These are the activations of a small neural network, seen along a few directions. Each row is one input.
Each table varies a few parts of the input and shows all the possible inputs, shuffled.
A made-up example of a description, with smaller parts first: ring(5) and (point or line(11) or (values(3) and line(4))).
Shared parts are said once, and a part with two or three values counts as separate values.

Other details of the inputs vary at random and push rows far along two fixed directions, the same in every table; ignore that.

Table:
row 1: [-18  -4  -8  10 -14 -13   2  -7  -4 -11   4 -13]
row 2: [-20  -8  -4   1  -9 -15   2   4  -4 -11  20 -13]
row 3: [ 10  -3   5 -12   8  -1  -3   9   6   7  -4   9]
row 4: [ -6  11  -1  16  -5   1   8 -20  -1 -15   2 -23]
row 5: [  8   5  -1 -14   7   2  -2  20  -2  12  -8   6]
row 6: [  7 -10   3  -9   2   0  -3   8   0   7  -4  17]
row 7: [  8   5  -3 -13   8   3   1  21  -2  13  -9   7]
row 8: [  5  -8   5 -13   3  -4  -7  11   5   6  -5  17]
row 9: [  1   5   5  -8   4   0  -9   9   1   7 -12  13]
row 10: [-14   4  -8  14 -10  -1   6  -2  -8  -5  11 -12]
row 11: [-12   0  -8  22 -12  -1  -2 -27  -1 -16  13 -13]
row 12: [-10   1  -5  -1  -4  -2   9   4  -4  -5  16 -23]
row 13: [15  4  6 -6  9 13  3  1  3  9 -9  7]
row 14: [-15 -22 -15 -24   2 -29   2  55  -8  14  15  -7]
row 15: [ -7  11   4  11  -2   6   9 -20   2 -15  13 -22]
row 16: [  5  -4  -3  -3   6  -3 -13   8   2  11 -12  12]
row 17: [ 14  -4  10   6   1  14   0 -16   3   0  -6  18]
row 18: [-17 -14 -15 -15   3 -20   7  48 -10  13  12 -12]
row 19: [ 16  19   9   2   7  19   0 -17   7  -3 -11   5]
row 20: [-24 -10 -14   4 -14 -15   4  17 -10  -2  16  -8]
row 21: [ 13  10   4   4   7  16   4  -2   0   6 -10   9]
row 22: [ -1   4   2  22  -6  10  12 -27  -1 -15  18 -17]
row 23: [-12   3  -5  -2  -2  -6   7   7  -1  -6  15 -21]
row 24: [-20  -2 -10   6 -11 -17   2   7  -8  -6   3 -17]
row 25: [ 16   2   6   3  12  11  -3 -14   7   3 -11   4]
row 26: [-11  -7  -8  -6   1 -17   6  17  -3   0   0 -16]
row 27: [  4   1  -2  -9   2   0  -4  17  -3  14 -11  14]
row 28: [ 11   8   8   5  -5  17  -5 -23   4   0  -9  17]
row 29: [17  0 10 -6  7 10 -1 -4  5  6 -5 11]
row 30: [ 1 -4 -2 -9 -1 -2 -5 14 -2 12 -8 19]
row 31: [ 11  16  11   0   8  15  -2 -11   6  -1 -11   6]
row 32: [  8 -15  -3 -12  12 -11  -8  19   3  12  -5   9]
row 33: [-12  13  -3  15 -12   3   2 -20  -2 -15  11 -18]
row 34: [ -5   2   3   7  -1  -2   5 -12   2 -12  15 -15]
row 35: [ 16  -1   9   2   8   5   1 -15   7  -1 -14   6]
row 36: [-12  -4  -2  11 -15  -2   6 -17  -4 -16  22 -15]
row 37: [  5   3   1  -8   0   4  -6   9  -2  11 -10  12]
row 38: [ -7   4  -9  12  -1  -3   1  -9  -2  -9   9 -20]
row 39: [  4   6   9   0   1   7  -7 -12   6   0 -10  18]
row 40: [  5 -20  -2 -10   6 -11 -12  15   2   9  -6  16]
row 41: [ 12  -6   9   3   2   3  -2 -18   5  -3 -15  13]
row 42: [ 10  10   9   6  -3  15  -6 -25   8  -3 -10  17]
Each input here is: ring(6) and (values(2) or line(5)).
Changing only the ring(6) part turns row 32 into row 11. The same change can be made to row 35. Which row results?
Answer: row 1
Changing only the ring(6) part turns row 41 into row 24. The same change can be made to row 6. Which row results?
Answer: row 27
Which other rows agree with row 12 in the ring(6) part? List them by row number.
Answer: row 13, row 15, row 18, row 23, row 25, row 26
Change only the line(5) part in row 34. List by row number the other rows that result.
Answer: row 3, row 14, row 22, row 29
Which other rows agree with row 21 in the ring(6) part? List them by row number.
Answer: row 4, row 5, row 7, row 19, row 31, row 38

Table:
row 43: [ 21  -8   9 -11  13   4   3  12   2  14 -20  19]
row 44: [ -1  19   2   2   2  11   3  -3   0  -2  -1 -10]
row 45: [-12   9  -4  13 -12   4   5  -9  -8  -7   3  -7]
row 46: [  0  12  -2   3  -3  12   7 -10  -1  -7  17 -17]
row 47: [  6  11   5   3   8   8  11  -8   2  -7   8 -20]
row 48: [  1  -8   7   2  -1  -3   3 -15   6 -10   5  -4]
row 49: [  8   9   6  -3  10   7   9  -4   3  -2   3 -16]
row 50: [  3  -4  -4   7  -3   3  -4 -13   1  -3   8  -2]
row 51: [  4  -3   8 -11   2  -3 -14   7   4   8 -18  26]
row 52: [  0  -6   6   7  -2  -3   5 -18   4 -14   9  -6]
row 53: [-12  11  -5  11 -16   1   6 -10  -7  -7  -4  -7]
row 54: [ -9  23  -3   6  -7   5   7  -9  -2 -10   4 -21]
row 55: [-15   5   0  10 -17  -6  -2 -19  -1 -16   3  -6]
row 56: [ 11   0   0  -9   8  -2 -14   9   4  15 -30  21]
row 57: [-3 -3  6  4 -4 -1 -5 -9  3 -4  3  9]
row 58: [-10   2  -5  18 -12   7  11 -16  -7 -10  17 -10]
row 59: [  1  -2   3  10  -3   4  14 -18  -1 -10   7 -16]
row 60: [ 11  12   6 -10  13  11  -2  14   3  13 -10  10]
row 61: [  1  13   0   1   4  10   5  -2   0  -3  10 -10]
row 62: [ 19 -12   5 -12  17  -2  -8   9   8  14 -21  15]
row 63: [ 20  -7   5 -14   5  11  -4  12   2  20 -13  31]
row 64: [-24 -29 -23 -18   2 -43   0  56 -10   9  14 -19]
row 65: [ 14  -5   2  -6  13   1 -13  11   5  16 -20  24]
row 66: [ -2  -5   5   3  -4   2  -5 -11   2  -5   7  11]
row 67: [-5  4 -1 14 -6  7  6 -9 -4 -2  4  0]
row 68: [  0  -1  -4  13  -1   3  -4 -15   0  -6   6  -3]
row 69: [-40 -32 -25 -24 -17 -46  -2  60 -14   4  37 -16]
row 70: [ 12  -2   2  -8  11   1 -16   9   4  15 -25  22]
What is each input in this table made of?
Answer: line(4) and (values(2) or line(5))
A walk changes only the line(5) part. It starts at row 55 and steps to row 51. List the rest of the walk in order.
Answer: row 57, row 66, row 69

Table:
row 71: [ 7  3  2 -2  5  9 -2 -3  1  1  6  5]
row 72: [ 16   6  12   9   4  24  -1 -33   7  -6   0   7]
row 73: [ 19   3   6   1  11   8  -2 -13   6   1 -11   1]
row 74: [ -5   6  -1  13  -3   6   0 -15  -2  -4  -6  -6]
row 75: [12 -1  5 -6  5  9  7  2  1  7 -4  7]
row 76: [-17   7  -7  -4  -6  -9   7  11  -4  -5  13 -20]
row 77: [ -3   5   4   8  -6   1  -4 -19   4  -9   0   2]
row 78: [-2  8 -1  2 -3  6 -3  3 -1 -1  3  4]
row 79: [ 25  23  14  21   8  34  -3 -47   6  -4 -24  15]
row 80: [-2 -6 -2 -5  4 -8 -3  8  1  3  8 -5]
row 81: [  4   6   6 -14   4   7  -1  15   1  10  -8  13]
row 82: [ 22  -6   2 -11  13   9  -4  12   4  17 -13  26]
row 83: [  6   3   7   9   1   7  -6 -19   4  -1 -15  16]
row 84: [ -6   0  -5  10 -13   2   2  -9  -6  -1   7  -3]
row 85: [ 15   1   1  -9   4   9  -7  12  -1  17 -17  27]
row 86: [ -5  -1   5  15 -10   5   3 -28   1 -19  16  -7]
row 87: [-14   2  -5   0  -3  -9  10   8  -3  -9  21 -27]
row 88: [-20 -12 -15   8 -12 -11  11   3  -7  -8  28 -22]
row 89: [-11  -8  -7 -14   3 -19   8  28  -4   2   9 -19]
row 90: [  4  -7  -3 -16   8  -9 -11  23   2  15 -23  10]
row 91: [  4 -19   0 -19   8 -20  -8  27   2  11 -12  14]
row 92: [-19   4 -14   9 -10 -14   3   3  -6 -12  11 -28]
row 93: [  8   7   4   6   4   8   0 -15   3  -5   5  -6]
row 94: [  8   4  13   5  -4  14  -7 -20   6  -3 -10  21]
row 95: [-21 -15 -13   8 -16 -17   8   0  -7 -13  28 -16]
row 96: [  5   1   4  15   3   8   4 -21   2  -5   0  -6]
row 97: [ 14   1   6 -15   4   7  -1  19  -2  18 -17  23]
row 98: [  3  -3   4 -19   8   0   1  24   0  12  -1   7]
row 99: [ -7   0  -5 -12   4  -9   3  30  -6   9  -6  -1]
row 100: [-3 -9  2 -3 -1 -9 -4 -1  2 -4  5  1]
row 101: [  0  14  -1   6   0   6  -2 -12   3  -4   2  -4]
row 102: [ -3  -3  -3 -17   5  -9 -10  26   3  15 -10  12]
row 103: [ 18   0  10 -13  16   6   1  17   5  16 -19  17]
row 104: [ 7 -6  2 -2  7 -2 -2 -5  4  3 -6 -4]
row 105: [-13  -8  -5   6 -15 -10   1  -1  -7  -5   9   0]
row 106: [ -7  13  -3  11  -8   1  11 -18  -2 -16   7 -26]
row 107: [-18 -16 -18 -13   4 -28   1  48  -9  10  11 -12]
row 108: [-2 -3  0  0 -4 -6 -5 -8  3 -5 -9  3]
row 109: [-17   8  -4  15 -15   4   4 -19  -4 -15  19 -19]
row 110: [ -3  -6   2  13  -5  -2   2 -16   0 -11   5  -4]
Changing only one part turns row 95 into row 105. The same change can be made to row 91. Which row results?
Answer: row 108
What is each input in this table made of?
Answer: values(2) and line(4) and ring(5)
A walk changes only the ring(5) part. It starts at row 72 and steps to row 80. List the rest of the walk in order.
Answer: row 104, row 96, row 88
Change only the line(4) part in row 99. List by row number the other rows that result.
Answer: row 74, row 79, row 83
Change only the values(2) part in row 102. List by row number the other rows that result.
Answer: row 80
Change only the line(4) part in row 108. List by row number the other rows that result.
Answer: row 90, row 92, row 106
